8.17  0.27  -4.43  -6.30  -2.56 -> 8.17, -2.56

2.88  -3.94  8.02  2.70  -1.08  6.10  -3.01
8.20  -2.55  -1.45  -1.15  7.69  -5.04  1.49
-> 2.88, 1.49

6.56  7.63  3.16  -5.37 -> 6.56, -5.37

-1.36  -0.58  -6.76  -5.83  3.58  5.82  6.17 -> -1.36, 6.17

-5.23  -6.44  2.20  -1.15  6.29  1.58 -> -5.23, 1.58

-3.01  4.05  0.96  -0.71  0.99
-0.52  4.05  -2.59  -1.54  -7.81
-> -3.01, -7.81

7.17  -2.41  5.73  -3.92
-2.99  5.96  -2.88  2.75
-1.18  -5.61  -8.70  -2.04
-> 7.17, -2.04
---
Input: [ 0.07  7.67 -1.40  2.60]
Output: 7.67, 2.60

Input: [ 3.41  4.68 -8.43  8.96  1.56]
Output: 8.96, 4.68

Input:
[[-0.31  7.19 -1.50  2.19]
 [-4.13  3.15 -4.47  3.45]
 [ 6.88  0.05 -1.33  3.12]]
Output: 7.19, 6.88

Input: [ 1.76 -0.66 -0.51 -7.15]
Output: 1.76, -0.51

Input: [-5.52  6.35  2.95 -3.90  2.11 -1.78]
Output: 6.35, 2.95

Input: [-7.77  1.20  4.04 -0.54 -6.56  7.23]
Output: 7.23, 4.04

Input: [ 3.47 -7.29 -0.65 -0.96 -7.03]
Output: 3.47, -0.65

Input: [-2.20  7.63  8.28  0.76  2.08 -5.79 -1.51]
Output: 8.28, 7.63

Input: [-2.20  0.36 -6.33 -1.39  2.26  2.95]
Output: 2.95, 2.26

Input:
[[ 3.82  6.12 -6.27 -1.36 -4.84]
 [ 3.65 -8.03  0.86  0.06  7.92]]
Output: 7.92, 6.12
---
array([[ 2.85,  1.84, -1.20, -3.79,  6.46],
       [-2.30, -0.61,  5.04,  3.30, -3.18],
       [ 6.88,  1.97, -2.16,  1.74,  1.03]]) Out: 1.84

array([-7.76, -1.20, -1.75,  2.40]) Out: -1.20

array([-7.73,  6.84, -1.53,  7.57]) Out: 6.84

array([[ 0.09,  2.96,  4.00, -2.72,  7.96, -0.88],
       [ 4.42, -2.33, -2.26, -3.54, -1.94, -0.52],
       [ 0.82,  2.19, -1.43, -0.89,  3.27, -0.11]]) Out: 2.96

array([-6.31,  6.64, -3.97, -1.56,  6.35,  6.11, -7.79]) Out: 6.64

array([-5.53,  4.48, -2.96, -2.16,  2.28,  8.39]) Out: 4.48

array([ 0.88,  0.99,  4.18, -4.34,  6.67]) Out: 0.99

array([ 3.71, -2.10,  1.04, -0.34, -6.44, -1.41]) Out: -2.10
---
2.59  6.76  -3.51  -4.81  1.98  2.32  -3.04: 1.98

1.52  0.01  2.94  -1.05  -0.39  6.98  -3.76: 0.01

0.97  -8.50  0.34  7.61  2.68
-1.25  -1.48  1.92  -2.30  -7.73
1.15  -0.98  -7.89  1.54  7.95
: 0.34

-2.16  6.85  -4.04  -6.90  5.08  -2.26  -4.19: -2.26

-3.16  -6.76  0.28  -1.09  3.81: -1.09

-4.19  -7.87  -7.15  6.45  -4.78: -4.78
---
2.52  -3.67  -3.54  2.52  -0.58  -1.59  -4.70
3.74  -3.48  -5.12  2.67  -8.74  0.65  -5.15
| -3.67

-0.58  0.78  -6.33  -2.51
-1.35  1.43  4.56  5.99
3.46  3.80  -2.57  -1.33
| 0.78

6.29  -1.01  3.38  4.60  1.29 | -1.01

4.10  1.46  -3.33  -1.03  6.67  -2.20  -3.84
2.85  2.01  -5.24  -4.46  1.86  -3.06  -5.57
| 1.46

-2.93  -1.55  7.26  2.28  0.76  1.55  -3.02
-0.13  0.93  -1.29  -2.65  1.37  0.71  -0.66
| -1.55

-2.83  -2.14  -0.01  4.66  -8.32  -6.88 | -2.14

-0.69  6.04  5.88  -4.98  4.51  1.19
-3.41  6.83  6.21  -4.42  6.07  -4.20
2.79  0.45  2.30  -2.99  1.20  2.16
| 6.04

1.26  -5.21  6.20  -7.21 | -5.21

0.70  -4.39  7.15  -6.41  0.21  8.23 | -4.39
---
-0.31,4.55,-18.91,-7.33,12.60,19.54 Out: -0.31
2.1,11.9,132.9,87.6,-198.0,148.6,193.9 Out: 2.1
-126.246,135.310,-17.847,39.706 Out: -126.246
-138.614,-49.700,-186.064,-81.677,183.923,18.977,50.988 Out: -138.614
137.7,-135.0,-91.5,53.2,-108.1,-62.7 Out: 137.7
150.14,-185.24,-131.08,-160.25,-181.70,102.19 Out: 150.14
1.295,-0.704,-1.517,-0.427,-0.848 Out: 1.295
-10.6,9.3,5.8,5.2 Out: -10.6
9.7,4.7,10.7,-12.8,-2.4,11.4,18.2 Out: 9.7
---
[[-13.6   2.9  -8.5  -9.1]
 [ 16.0   3.0  -8.1   2.4]
 [  0.9  20.1 -14.5  -0.5]] out 2.9

[[ -3.903  -8.102 -10.529  -5.665  -2.358  15.411]
 [-17.070  -3.140 -11.137 -22.925   0.776  -4.561]
 [-11.528  -2.457  -9.775 -20.897   3.351 -17.012]] out -5.665

[[-10.59  19.36   7.20  -8.80]
 [  6.32 -20.25 -20.52  -5.49]
 [-15.87  16.89   9.34  -6.80]] out 19.36

[[ 161.58 -109.45  -33.03   83.80]
 [  91.75 -173.68  -28.30  -82.84]
 [ -39.12   11.19  -12.55   75.30]] out -109.45

[[ 0.079 -0.040 -0.132  0.047  0.032]
 [ 0.007  0.109 -0.172 -0.109 -0.031]
 [-0.045  0.006  0.191  0.029  0.007]] out -0.132

[[-229.474   76.365 -154.028   71.845  126.638]
 [  31.948   -6.240  -53.471   45.646  122.058]
 [ 146.172   32.304  -29.481   39.232   87.590]] out -154.028

[[ -73.150    8.725    7.081   79.842   73.240  105.602]
 [-126.835   82.270  -34.240   94.029   86.621   93.189]
 [ 166.908  140.861  129.733   43.087   50.971   34.646]] out 79.842
---
[[ 0.08  0.03  0.06  0.10  0.00  0.07]
 [-0.19 -0.01 -0.08 -0.10 -0.19  0.14]
 [-0.20  0.01  0.01 -0.07 -0.04  0.09]] → -0.19

[[  43.54   47.33  177.00   83.51   78.25]
 [ 123.54  157.15  100.99   53.10 -119.85]] → 53.10

[[ 0.1  2.0  1.1 -0.1]
 [-1.7  2.0  1.1 -0.1]] → 1.1

[[  49.31  -96.72  -22.99 -212.64 -196.03  136.22  -51.86]
 [  27.74  -96.72  -22.99 -212.64 -196.03  136.22  -51.86]] → 136.22

[[-0.21 -0.13  0.14  0.08 -0.02  0.03 -0.06]
 [-0.06 -0.02  0.00  0.03  0.02 -0.02  0.02]
 [ 0.02  0.04 -0.02 -0.04 -0.06  0.00  0.00]] → -0.02

[[   9.9  170.1   60.2  210.0  -13.5  -34.5]
 [ -87.1  -86.2 -116.2 -140.6  -71.9  -70.9]] → -71.9

[[ 0.17  0.06 -0.21  0.02  0.15  0.06]
 [ 0.05 -0.04  0.08  0.09 -0.12  0.06]] → -0.12
---
-1.07  1.30  -8.79  0.30 -> 0.30, -1.07

-4.33  -0.24  2.36  -0.68  2.67
-4.36  0.49  0.20  -1.00  2.07
-1.54  -3.21  -2.32  8.28  -0.15
-> 2.67, -1.54

-6.77  -4.69  -2.08  4.55  -2.96  4.69 -> 4.69, -6.77

-4.91  2.70  7.83  -0.21  -0.62 -> -0.62, -4.91

-5.78  -2.19  0.93  -2.09  7.37
2.02  -5.22  0.19  -5.59  -0.11
6.53  2.74  -4.33  2.76  -6.65
-> 7.37, 6.53

-3.77  5.86  -4.97  1.33  2.86
-3.80  6.06  -7.46  7.69  -7.09
-> 2.86, -3.80
